Each row below is a small network's average activation on inputs in which a field has the value named, seen along a few directions.
Values that are neighbours, or in one group, have similar rows; names and order tell nothing.
Strong random noise was added to every row along 5 fixed directions; ignore it. To show where, here is one row again and again, with new noise each time:
165, -30, -116, 47, 109, 39, 150, 12, 194, -282, -81, -72, 166, -161, 405, -129
200, 32, -58, 25, -148, 114, -77, -91, 223, -18, -53, 272, 4, -258, 132, 189
216, 436, 257, -97, -43, -67, -149, 77, -111, -139, 38, -210, 277, 139, -13, -289
-222, 165, 133, -271, -100, -168, -131, 29, -312, -20, 76, -140, 38, 310, -134, -330
244, 71, 63, -32, 65, 219, -153, -63, 117, -71, -82, 16, -168, -164, -57, 50
-141, -268, -149, 159, 104, 10, 346, 256, 116, -280, -280, -180, -63, -73, 351, -446
-156, -57, 13, -182, -30, 31, -111, -35, -122, 6, -28, 3, -225, 78, -131, -118


Values of C:
c3: -131, 40, -150, 71, -129, -58, 71, -41, 139, 125, -74, 277, 257, -140, -81, 289
c5: 56, 219, -3, 244, 38, 214, -200, -118, -39, 353, -100, 59, 86, -78, -496, 307
c11: 460, 288, 348, 53, -156, 106, -366, -230, -42, 178, 179, 75, 180, -311, -56, 409
c13: 146, -2, -28, 3, -29, 81, -27, -81, -53, 19, 257, -22, -17, 351, -37, -104
c2: 176, -91, 97, 286, 1, -81, 136, -117, 320, 1, 78, -116, 39, -382, 257, 254
c6: 402, 599, -22, 79, 127, -65, 8, 81, 212, -428, 137, -190, 914, -78, 317, 76
c9: -269, -540, -280, -28, 285, -88, 249, -158, -13, -95, 155, 114, -264, -294, 593, 69
c12: -88, 34, 157, -105, 304, 15, 246, 248, -231, -46, -177, -231, -259, 435, -176, -123
c7: 178, -74, -154, 226, 210, 167, 246, 38, 293, -288, -199, -147, 39, -281, 277, -128
c4: 604, 570, 58, 38, -96, -126, -15, 61, 197, -260, 81, 89, 635, 146, 242, -113
c10: 369, -126, -124, 58, 182, 185, -239, 14, 375, 105, -155, 155, -350, 26, -86, 297
c8: -23, 44, 289, 302, 24, 48, 367, 620, 128, 66, -210, -218, 276, -188, -157, -395
c1: 102, -10, 142, 115, -86, -184, -49, -139, -275, 36, 218, -291, 42, 73, 59, 84
C is arranged as a tree with 4 forks.
List every value one step from c8, in the order listed.
> c3
List every value one step from c10, in the order listed.
> c4
List every value one step from c9, in the order listed.
> c11

Values of K:
k13: 707, 156, 52, -141, 722, 470, 210, -179, 47, -422, -50, -412, -231, 171, 256, -86
k6: -302, -33, 79, 74, 5, -334, 44, 44, -339, 14, 49, -101, 59, -141, 379, -214
k9: 127, -217, 113, -173, -41, 107, -296, 171, 124, 262, -175, 244, -691, 138, -426, -32
k4: 366, -298, -8, 75, 264, 251, -135, -448, -35, 126, 135, -207, -197, -359, 75, 407
k12: 108, 371, 65, 16, -199, -88, 68, 36, 280, 10, -18, 126, 624, -106, 60, 158
k7: -138, 489, 349, 69, -630, -191, -263, 290, -277, 166, -194, -41, -92, 212, -696, -338
k11: 59, 127, 6, 106, -496, -82, -110, 222, 24, 78, -154, 304, -128, 203, -83, -132
k8: -166, 195, 156, -211, 174, 64, -41, 335, -382, -86, 12, -268, 222, 177, -338, -141
k10: 97, 36, 172, 281, -414, 203, -410, 255, -60, 345, -126, 344, -715, 336, -626, 136
k3: -199, -302, -48, 637, -667, -160, 544, 354, 546, 73, -9, 454, 301, -649, 590, -58
k5: -489, -152, -89, 69, 179, -153, 254, 201, 55, 204, -173, -36, -114, 198, -364, -16
k2: -482, 244, 40, -86, -60, 50, -159, 128, -274, 201, -156, -17, 51, 351, -599, -526
k1: 447, 424, 477, -328, 220, 143, -575, -527, -234, -12, 324, -309, 53, -165, -302, 340
K is arranged as a tree with 4 forks.
List every value one step from k1, in the order listed.
> k6, k4, k7, k3
List every value one step from k13, in the order listed.
> k11
List every value one step from k8, in the order listed.
> k12
